These are the activations of a small neural network, seen along a few directions. Each row is one input.
Each table varies a few parts of the input and shows all the possible inputs, shuffled.
A made-up example of a description, with smaller parts first: values(3) and (point or ring(9) or (line(4) and ring(5))).
Shared parts are said once, and a part with two or three values counts as separate values.

Rows:
row 1: [ 10   5 -14  31 -18   3  17 -20  11 -15  -5  -5   5 -19 -32 -29]
row 2: [  1   4  11 -23  23  10 -21   4  -4   6   6  -2 -23  37   5  37]
row 3: [ 12  13   2  -3  17   8 -30  -5 -33 -11 -18  -7 -19  34  15  43]
row 4: [  7   1  10  10 -33 -11  19 -14   3 -29   5  -2  25 -18 -18 -33]
row 5: [ 12  23 -11  37 -24 -16  -9 -25   2  12   1  29   8   4 -27  11]
row 6: [-80 -51   0 -13  31 -13 -32  38 -19   9   6  -1  21 -46  48  -5]
row 7: [ 22 -16 -29  13   7   7 -13  14  -2   0 -23 -32 -29  37  11   4]
row 8: [ -1  22   8 -20 -19  -3  24 -21  18   2  17  20  20 -34  -4  -2]
row 9: [ -4 -12  13 -56   6  23  -2  32  -3   4 -16   3  -7  11   9  10]
row 10: [ -3 -27 -10 -26  11  44  14  22   2   2 -16 -28   7  20  15   9]
row 11: [  8 -31  11 -20   1  31  -2  16  -9 -13 -13 -36 -12  20  11 -15]
row 12: [ -5  31   5 -16  -9 -11  20 -25   8  14  34  31  12 -10 -19  -1]
row 13: [-10 -17   2 -31   7  21  -4  17   1  12  16  -1 -14  23   6  46]
row 14: [ 23  30 -11  35 -11 -35  15 -13  -1 -11  -6   7  -5  -6 -12 -26]
row 15: [  1  23  -1  22  -8 -12  16 -34  13  11  23  25   5  -7 -22  33]
row 16: [-64 -25  10   8  15 -41 -11   7  10  11  41  38  42 -75  27 -48]
row 17: [ 37  27  -9  40 -10 -15 -15 -27   8  11  -7  13  -4 -10 -22  -4]
row 18: [  3  22  24  -6 -14   9  36 -20   8   4  -2   0  23 -26  -4 -36]
row 19: [  4 -24 -11  -5  13   1   5  25   5 -32 -21 -32 -22  31   6   0]
row 20: [ 25   4   2  21  12   1 -27  29 -16  12 -21 -21 -34  33   7   6]
What is each input in this table made of?
> values(2) and (point or ring(9))
The inputs of row 12 and row 13 match in every part but the values(2) part. If row 16 is changed in the same way as row 12 into row 13, which row does it become?
> row 6
Change only the ring(9) part in row 9. List by row number the other rows that result.
> row 2, row 3, row 7, row 10, row 11, row 13, row 19, row 20

Rows:
row 21: [-24 -13   7   2  21  -1 -24  12  -7  13  14  12   4  -7  24  18]
row 22: [-24 -30   8 -39  10  34   0  24  -1   8   2  -8   8  -2  15  19]
row 23: [ -9   1   6   8  16  -6 -18  12  -6  12   7   7  -4   9  13  13]
row 24: [-15  -6 -10  15   9 -10 -12   9  -8   9  -2   9   0  -5  14  -4]
row 25: [ 14 -13  -5 -14 -12  15  16  12   5  -8  -9 -19  -3  19  -3   2]
row 26: [ -9   0   9 -22  12  22 -13  15  -6   5   0  -1  -9  22  -1  18]
row 27: [ 10   0  -8  28  -1 -14  -1   0  -6  -9  -9  -5  -2  -6  -2 -19]
row 28: [ 26  15   4 -16  -5  23  21  12  -8  -3 -12 -22 -16  41 -18  12]
row 29: [-11   4   4 -10  14   1 -20  10  -8  12   8  -2 -16  12  14  26]
row 30: [ 11   0  -7  13  -6 -10   4  -2   0 -18  -8 -19   6 -11   0 -26]
row 31: [ -5  -7   5 -30  -1  28   6  29   0  -2  -1 -13  -2  19   6  12]
row 32: [-25 -32  11 -30   6  20   3  17   1 -11   3 -12  11  -7  13   2]
row 33: [-20 -14   2 -39  15  20 -22  28  -8  16   3   0   1   9  15  21]
row 34: [-19 -35  -2  -1   6   1 -12   1   3  -7   0  -2  19 -38  15 -25]
row 35: [ 29  51   7  20 -39 -34  36 -66  28  10  22  55  19 -33 -41 -17]
row 36: [ 26  25 -11 -10  -2  14  -2   8  -7   9 -14 -14 -22  43 -16  21]
row 37: [  3  -7  -6   1  -8   0  17  -4  -1 -15  -9 -27   6  -2  -6 -16]
row 38: [-11  29  22   6 -24 -27  24 -61  30   8  40  58  37 -58 -19 -16]
row 39: [  9   0  -5 -22  -3  26  11  18   4  -1 -10 -18  -5  22   4  21]
row 40: [  9  12   5  18  12 -11  -8   8 -11   9  -1   6 -10  21   3  14]
row 41: [ 27  18  -7  26   3 -10  -7   5  -5   9  -8   6 -21  32 -13  16]
row 42: [-29 -18  -7   5  21 -10 -19   8 -14   0   7  15   6 -17  19  -5]
row 43: [ 23  20   1   9   2   0 -15  -2  -1   5  -8   1 -34  34 -10  30]
row 44: [  7  14   2   0   9  -4 -11   6 -11   6   1  -3 -25  24   1  27]
row 45: [ -5 -13  -7   2   3  -5  -3  -4   4  -7  -5 -13  13 -25  11 -27]
row 46: [-26 -32   8 -13   1  10  -1   4   2 -11   1 -10  19 -23  14 -18]
row 47: [ 16  27 -12  33   1 -14   0  -9 -11  -2  -8  -3 -18  17  -3  -4]
row 48: [  6   3  -9  24   5 -12  -7   1  -9   9  -2   6 -10   7   8  -4]
row 49: [ 25   3  -4 -10 -12  14  19   1   6  -9 -14 -27 -12  29 -11   3]
row 50: [-24  13  20  -3 -17 -29  24 -53  23  18  42  61  43 -74 -14 -15]
row 51: [  6   8   3 -14   9  17  -9   9  -5  -1  -7  -6 -14  31  -8  22]
row 52: [ 25   6 -16  25 -12  -8   7 -14   3 -14 -25 -17   0  -3 -13 -22]
row 53: [ -9 -11  -5  19   8 -10  -9   0   2  -4  -7   4   2 -21   7 -18]
row 54: [ 10  41  13  10 -32 -36  33 -56  24   6  34  50  31 -45 -29 -16]
row 55: [ 24   1  -8   7 -17   1  17  -6   4 -12 -13 -25  -8  14 -22 -18]
row 56: [-11 -16   2  -6  -6   8   5  -1   7 -13  -1 -18  11 -10   7 -19]
row 57: [ 29  14 -16  36 -10 -16   6  -7  -6 -14 -18  -3 -13   9 -20 -23]
row 58: [ -8 -24   1 -20  -5  21   6  16  10  -7  -4 -15   4   5   5   4]
row 59: [-27 -26  -5  13  10  -8 -14   7  -5  -8   0   5  12 -35  12 -17]
row 60: [-24  -9  10 -21  22   1 -29  14 -11  10  10   8  -9   1  25  25]
What is each input in this table made of?
> line(4) and (point or ring(9))
The inputs of row 22 and row 39 match in every part but the line(4) part. If row 42 is changed in the same way as row 22 into row 39, which row does it become?
> row 48
The inputs of row 44 and row 29 match in every part but the line(4) part. If row 27 is changed in the same way as row 44 into row 29, which row does it become?
> row 53

Rows:
row 61: [-37 -75 -14 -13  21  25 -19  38  -9 -12 -28 -37  -3 -21  38 -20]
row 62: [-34 -27  25 -70  18  34 -25  19   6   9  -9 -15  -8   4  20  42]
row 63: [ -2  42   7  13   5 -24  -3 -33   5  37  62  66  14 -23  -5  22]
row 64: [-37  -6  20 -52  62  25 -70  42  -8  16  15  22 -17  26  32  48]
row 65: [-16 -11  -1  31 -13 -51  26 -39   5 -18  18  30  37 -69 -19 -64]
row 66: [ 48  45   4  15  15  -5 -18   8 -19   1   1  -1 -44  77 -22  52]
row 67: [-50 -45   4 -10  27   6 -45  37 -14   0 -23  -1  -8 -12  49  21]
row 68: [-45 -55   2 -44   4  45   7  44  -1 -22  -5 -32  13  -2  33 -13]
row 69: [ 46  13 -17  53  -5 -17 -10   9 -18 -16 -30 -15 -30  46 -13  17]
row 70: [ 46  -7 -29  40 -25 -21  25  14 -14 -26 -45 -44 -19  30 -19 -33]
row 71: [ 51  27 -20  11 -31  30  25  -2   9 -13 -37 -55 -14  27 -21 -30]
row 72: [-13  18 -11   1 -42  -4  32 -48  20  16  24   8  41 -64 -18 -48]
row 73: [ 47  34  15   1 -19  18  42  -2   2  -5 -15 -21 -30  68 -24  26]
row 74: [ -5  15  -9  39  -8 -51  -4 -46   7   7  25  39  32 -62   8  -7]
row 75: [  0  32  23 -15  -9 -11  36 -42  27  27  47  56  37 -26 -36 -13]
What is each input in this table made of?
> values(3) and ring(5)
The inputs of row 66 and row 64 match in every part but the values(3) part. If row 73 is changed in the same way as row 66 into row 64, which row does it become?
> row 62
Start at row 75 and move only the ring(5) part, one step at a time. The first step leads to row 72. Which rows follow, in order?
> row 65, row 74, row 63
Change only the values(3) part in row 67. List by row number the other rows that result.
> row 69, row 74
